-55.9 -3.4 37.4 39.9
5.8 1.2 -4.2 -4.4
result: -4.4

33.1 -10.9 49.8 -29.6 9.5 17.2 result: 17.2

43.7 0.0 46.5 -55.8 40.0 result: 40.0

65.7 -46.1 63.8 1.6 -40.2 result: -40.2

41.3 -44.4 -0.3 -4.7
0.8 14.0 -16.1 56.4
result: 56.4

-34.7 33.5 26.3 51.5 -1.7 44.3 result: 44.3
---
-9.0 -29.0 -13.2 10.2 -52.1
-5.6 12.9 3.5 -3.2 53.7
7.6 17.7 1.8 2.0 31.4
>> 3.5

-58.2 -51.9 68.1 10.1 -11.9
-36.1 -31.9 55.8 10.2 -21.8
>> 68.1

38.1 -37.7 -20.1 49.2 -35.5
37.1 -68.1 -34.1 67.1 -55.1
>> -20.1

4.7 -20.1 31.5 10.4 7.6
11.9 25.7 -30.9 -38.3 -65.2
>> 31.5

43.6 55.2 -22.8 41.9 4.5
-25.0 30.4 23.4 -19.7 -12.4
>> -22.8

-12.8 1.9 -4.1 -8.0 3.5
-56.0 -16.6 -48.0 -33.8 -26.9
>> -4.1

-19.1 -38.3 -52.1 62.4 22.1
-15.6 -41.5 -56.4 64.5 17.6
>> -52.1
---
[[  4.5  -5.4  -5.4  16.0  16.0  11.9  -9.4  11.1 -26.2  12.6  -6.6]
 [  8.3  -0.8 -20.5  12.2  13.4  21.9  -9.2  21.4  -4.5  17.0   0.2]
 [ -4.2  14.9  11.7  25.6  28.6 -18.6 -27.9 -17.0  15.2 -19.4  19.0]
 [ 12.2  12.4 -31.0  25.3  24.7  18.4 -21.1  20.4   9.7  18.2 -19.1]
 [-16.6  -6.4  48.8   7.8   6.4 -25.4  10.5 -26.6   7.4 -29.6  46.9]
 [-18.6 -14.0  22.5  -8.6  -9.6 -18.0  13.2 -15.8  -9.5 -21.0  24.1]
 [ -9.8 -19.7   1.3 -15.4 -14.5  -0.5   1.3  -4.0 -47.2  -2.1  -4.1]
 [  1.4  -7.0  -7.3 -36.6 -36.3  -5.1  23.0  -5.0   5.8  -5.6 -17.2]] 1.4

[[-29.0  47.9  -3.9 -28.3 -21.9  47.7  50.4 -15.0 -22.5  53.5 -20.8 -18.5
   -5.8  50.4 -31.0  51.8]
 [-32.5  17.5  49.0  32.7  -7.7  17.0  22.1  44.0 -26.5  27.1   5.3  -8.6
    3.7  34.4  48.7  30.0]
 [ 18.0 -41.5 -14.8 -18.9  -1.3 -45.3 -46.7  -6.8  24.1 -40.1   8.9  34.6
  -26.6 -45.6 -28.2 -44.0]
 [  8.2  -8.6  10.3 -47.2 -29.3  16.4  28.1  23.5  -6.7  21.0 -25.9  -8.9
  -17.2  11.6  40.8   3.6]
 [ 51.5 -35.9  24.5   8.0  39.4 -38.1 -44.3  40.4  47.5 -43.2  50.4 -15.8
   39.0 -39.3  36.7 -41.1]
 [ 36.4 -35.0   6.5 -43.5  16.4 -39.7 -36.3  25.5  31.5 -42.1   1.2  -9.6
    7.2 -41.6  20.3 -35.6]
 [  9.3  -4.9  40.8 -33.1 -13.8   8.6  -3.7  47.7  11.1  -6.5  27.0  -9.0
   -7.5  -3.8  51.8   5.0]
 [-28.2  30.0 -52.1 -25.7 -34.1  32.4  35.1 -43.3 -27.3  34.1 -16.4   4.6
  -23.4  34.6 -45.7  36.4]] -28.2

[[-25.6  12.1 -25.2  45.2 -22.2 -16.4  -3.4  12.5  -7.7  -0.8  22.4 -12.9
  -27.7 -34.9]
 [-29.3  -9.6 -30.2 -12.0 -29.0 -16.5  -5.7  22.1  34.2  33.5   8.5  12.9
   -9.8  -6.6]
 [ 26.9  26.3  31.7 -28.3  30.1  53.1 -14.1  12.3 -15.8  -1.6 -30.8  16.0
   16.6  49.1]
 [ -1.1  27.2 -27.0  14.0   6.5  21.5  30.8 -30.0  -3.6   1.7  18.2 -44.9
  -18.2 -12.2]
 [  9.1  15.6  41.0 -29.5 -20.1  13.1 -26.8  -8.0  16.2  21.8 -35.6  -5.0
   31.0   3.0]
 [ 28.6  29.3  43.0  -2.2 -24.7  31.4  -6.8  -4.4   9.4  12.0 -10.7   3.2
   39.5  19.6]
 [-17.5  -2.8  -5.9   7.6 -13.8  20.6  -5.9 -17.6  26.1  32.9   4.1 -41.0
  -26.4 -24.9]] -17.5

[[ 10.1  32.8 -14.8  58.2  37.2  16.9 -51.4  -4.6  11.3]
 [-15.3  -2.4  23.0   5.0 -25.0   6.5  11.8   7.6  19.3]
 [ 18.9 -40.9  29.5  12.2  -8.1   0.0   1.3   9.6 -15.3]
 [  3.0 -17.7  38.4  35.6  -7.4  11.2  -5.7   6.4   7.0]
 [ 36.1 -13.8  -7.7  29.2  -4.8 -29.0 -27.9  16.0   4.5]
 [ 24.6 -27.4  26.4   7.9  37.6   9.2 -24.9   5.7 -17.3]
 [ 13.1  46.8 -52.5  42.1 -30.4   4.3   0.1 -15.3  26.5]
 [ 23.8  -9.2  15.9 -29.9   3.2  34.4  43.8 -46.7 -29.0]] 23.8

[[ 34.4  -4.3   4.4  13.1  -6.6  20.9 -28.5 -29.1]
 [ 11.8   1.4  12.7  11.9   8.5  28.4 -32.1 -35.3]
 [-39.7   8.6   4.6 -48.7   3.1 -25.3  -4.2  -9.2]
 [ 35.5 -26.8  17.7  18.8  -4.6  14.2 -21.6 -21.1]
 [-48.2   7.1  -0.5 -11.9  21.5 -17.0  10.5   9.6]
 [-35.7  16.9 -18.7   5.3  18.6   2.0  12.8  13.9]
 [ -4.9  -3.2 -15.4 -49.0 -19.8 -13.7   2.8  -0.4]
 [ 22.8 -27.7  17.5 -13.0 -12.9 -30.0 -10.7  -9.7]
 [-40.2   9.1  -2.0  12.8  28.1  -4.6   8.5   9.5]
 [  9.2 -13.8  29.9   0.6   7.7  -9.7 -28.8 -30.9]] 9.2
---
 177   818  -156   436  -850   475
 306   768   328   -15   947   601
gives 328

70  89  42   0 gives 42

8  5  8  2  4  5
5  4  6  7  5  6
gives 6

4972  6755  8757  2079
4478  1630  8680  8763
gives 8680

1  3  2  4  5  4
4  3  5  3  7  3
1  5  2  6  4  4
gives 2

 -4    7    6   11   35    7
  0    0    0    7  -25   13
 25    3   30    4    4    5
gives 30

6816  8224  2617  8935  7506 gives 2617
